Each row below is a small network's average activation on inputs in which a field has the value named, seen along a few directions.
Related values have similar rows: they may be neighbours, one step apart, or belong to one group.
In the rows, zero is written as 500.
Strong random noise was added to every row along 9 fixed directions; ignore it. To show where, here is one row again and again, with new noise each time:
[437 458 402 453 556 645 422 573 387 526 365 571 590 536 459 425 424 587
 400 552 366]
[388 686 545 722 725 574 476 511 307 422 606 504 500 224 384 449 408 335
 419 333 441]
[607 557 405 462 570 301 417 471 307 433 270 689 447 172 434 551 591 471
 493 400 434]
[652 430 471 425 402 353 578 503 501 649 484 397 457 543 672 737 659 755
 387 733 554]
[676 667 229 402 424 364 429 461 271 527 674 429 503 475 428 540 454 473
 174 586 430]
[577 564 633 642 752 609 373 465 448 624 352 517 718 431 525 438 552 598
 511 710 486]
[513 476 608 174 455 155 545 462 378 372 489 641 321 428 543 660 529 378
 412 352 615]
[299 370 872 742 852 837 454 488 692 274 583 470 471 774 726 335 447 529
 762 384 560]
[704 624 276 325 453 338 365 316 432 469 534 620 612 500 346 339 408 360
 399 563 472]
[574 496 663 633 568 523 590 337 775 627 574 425 636 545 551 392 552 505
 714 688 649]
[562 466 103 753 468 658 489 495 582 352 466 488 373 409 442 253 545 503
 727 323 301]


Values of M:
m3: [343 398 603 454 576 630 398 536 544 485 478 563 703 688 420 359 316 507
 462 524 437]
m7: [450 439 611 152 395 560 443 412 640 530 471 624 648 901 527 494 324 485
 478 646 617]
m6: [594 454 569 132 308 286 381 605 443 378 416 481 372 745 664 635 625 429
 420 499 569]
m11: [422 496 460  94 452 537 416 539 273 427 611 585 487 771 424 388 288 426
 213 386 433]
m1: [114 466 777 526 559 646 797 677 572 530 711 364 365 460 406 312 439 155
 650 264 606]
m9: [614 488 303 535 479 618 336 492 441 499 422 556 539 471 403 398 473 600
 537 552 418]
m8: [540 554 650 450 448 332 607 543 499 619 619 407 530 447 580 592 641 436
 464 527 588]
m4: [313 518 422 433 488 737 451 719 358 403 269 564 428 495 361 283 407 351
 554 217 380]
m2: [399 474 199 640 305 585 487 791 377 412 473 348 326 488 425 616 538 512
 429 262 309]
m10: [706 605 457 464 373 255 686 612 471 751 548 330 412 220 522 578 813 400
 519 556 553]
m5: [443 365 396 645 386 629 542 698 487 512 360 348 298 523 601 688 659 632
 540 489 406]
The values of M form a line.
Q: List every value one step from m6, in the order listed.
A: m2, m5
Q: List every value one step from m11, in the order listed.
A: m1, m9
Q: List every value one step from m3, in the order listed.
A: m8

Values of T:
t1: [561 288 304 700 477 519 241 412 585 290  60 746 562 524 524 582 508 858
 579 544 282]
t3: [286 553 431 592 297 585 675 526 481 604 594 377 459 502 464 852 287 654
 178 636 526]
t7: [413 566 580  72 424 430 642 650 263 693 676 425 437 677 520 550 439 226
 225 601 569]
t8: [710 654 705 466 737 481 230 286 387 409 430 720 572 424 556 465 502 479
 534 535 621]
t9: [206 467 533 865 484 787 625 489 718 545 756 303 624 573 414 514 280 551
 605 513 560]
t4: [475 244 870  48 580 486 393 603 460 462 213 634 472 810 664 472 581 657
 530 519 644]
t6: [204 428 416 439 324 515 666 871 323 330 654 437 135 413 494 637 505 363
 324  26 335]
t2: [515 388 418 675 562 640 664 557 618 536 652 274 409 657 705 562 612 806
 533 523 447]
t5: [502 363 262 268 364 437 546 568 570 573 368 606 608 511 439 295 507 480
 566 562 326]
The values of T form a 3 by 3 grid.
Q: How many steps from neighbour to neighbour lead from t5 to t8, at the fewest?
A: 3
Q: List every value one step from t9, in the order listed.
A: t1, t3, t4
Each value of T is a pair of two hidden parts, and every pair occurs once (3 first parts, 3 second parts).
Q: Changing only the second part turns t2 into t7. t4 has the same second part as t2; what does that change turn t4 into?
A: t8

Values of J:
j3: [531 490 615 467 472 504 665 443 615 572 682 340 435 599 623 514 585 492
 566 598 647]
j8: [328 389 409 651 390 676 613 558 727 436 589 422 398 555 453 453 444 444
 637 407 453]
j6: [498 603 422 881 585 592 432 425 502 438 379 606 528 214 446 555 492 540
 577 446 389]
j7: [223 334 568 688 296 678 823 507 889 670 721 334 585 550 468 512 412 573
 675 578 575]
j9: [457 506 436 411 268 573 739 560 650 800 769 260 644 659 398 294 467 394
 485 631 537]
j5: [420 513 422 686 568 695 500 582 488 407 519 543 386 402 473 340 441 492
 626 300 405]
j4: [429 381 693 543 582 704 427 494 629 580 290 579 671 735 605 544 458 715
 571 674 548]
j11: [377 403 372 506 519 528 523 478 499 369 414 680 402 487 458 501 365 515
 492 343 377]
j10: [416 579 523 650 658 613 575 587 397 488 650 322 459 430 480 360 549 333
 527 385 435]
j1: [704 549 607 433 487 268 524 439 624 518 566 371 485 459 591 479 706 430
 652 525 663]
j2: [447 431 456 524 479 544 470 587 455 417 383 495 384 518 508 558 487 618
 509 425 490]
The values of J form a line.
Q: Going along J from j5 by way of its neighbour j3, in what order are j4, j11, j1, j2 met?
A: j11, j1, j4, j2
Q: List every value one step from j8, in the order listed.
A: j6, j7

Values of W:
w4: [245 337 681 419 509 604 679 625 486 563 429 558 451 479 584 659 460 715
 454 481 484]
w3: [590 520 577 321 489 396 502 409 545 453 634 472 437 680 592 467 499 377
 491 534 624]
w9: [621 566 379 359 382 436 402 499 471 629 419 521 659 524 355 444 509 403
 414 655 480]
w7: [433 521 715 421 601 414 463 504 469 537 320 640 640 390 445 476 518 343
 542 501 521]
w6: [518 562 586 478 603 321 436 487 338 383 599 485 426 425 543 632 517 434
 381 434 496]
w11: [630 469 436 406 408 369 571 597 438 571 599 319 364 498 575 515 682 511
 463 515 545]
w2: [411 436 490 261 516 706 368 601 399 421 473 562 497 846 552 419 367 491
 370 467 453]
w10: [393 445 477 562 355 536 599 609 559 435 514 371 344 500 476 470 555 400
 632 304 546]
w8: [641 546 682 564 669 598 303 376 550 390 616 484 504 782 706 541 465 635
 488 622 605]
w1: [430 480 597 379 487 560 628 461 666 455 835 349 436 862 567 405 380 380
 501 484 648]
w5: [528 567 651 561 621 445 491 502 467 462 648 386 522 519 567 429 558 408
 490 474 540]
The values of W form a line.
Q: How many steps from neighbour to neighbour lead from w3 to w10, at the fewest?
A: 8
Q: List every value one step from w8, in the order listed.
A: w2
Q: List every value one step from w5, in the order listed.
A: w6, w11
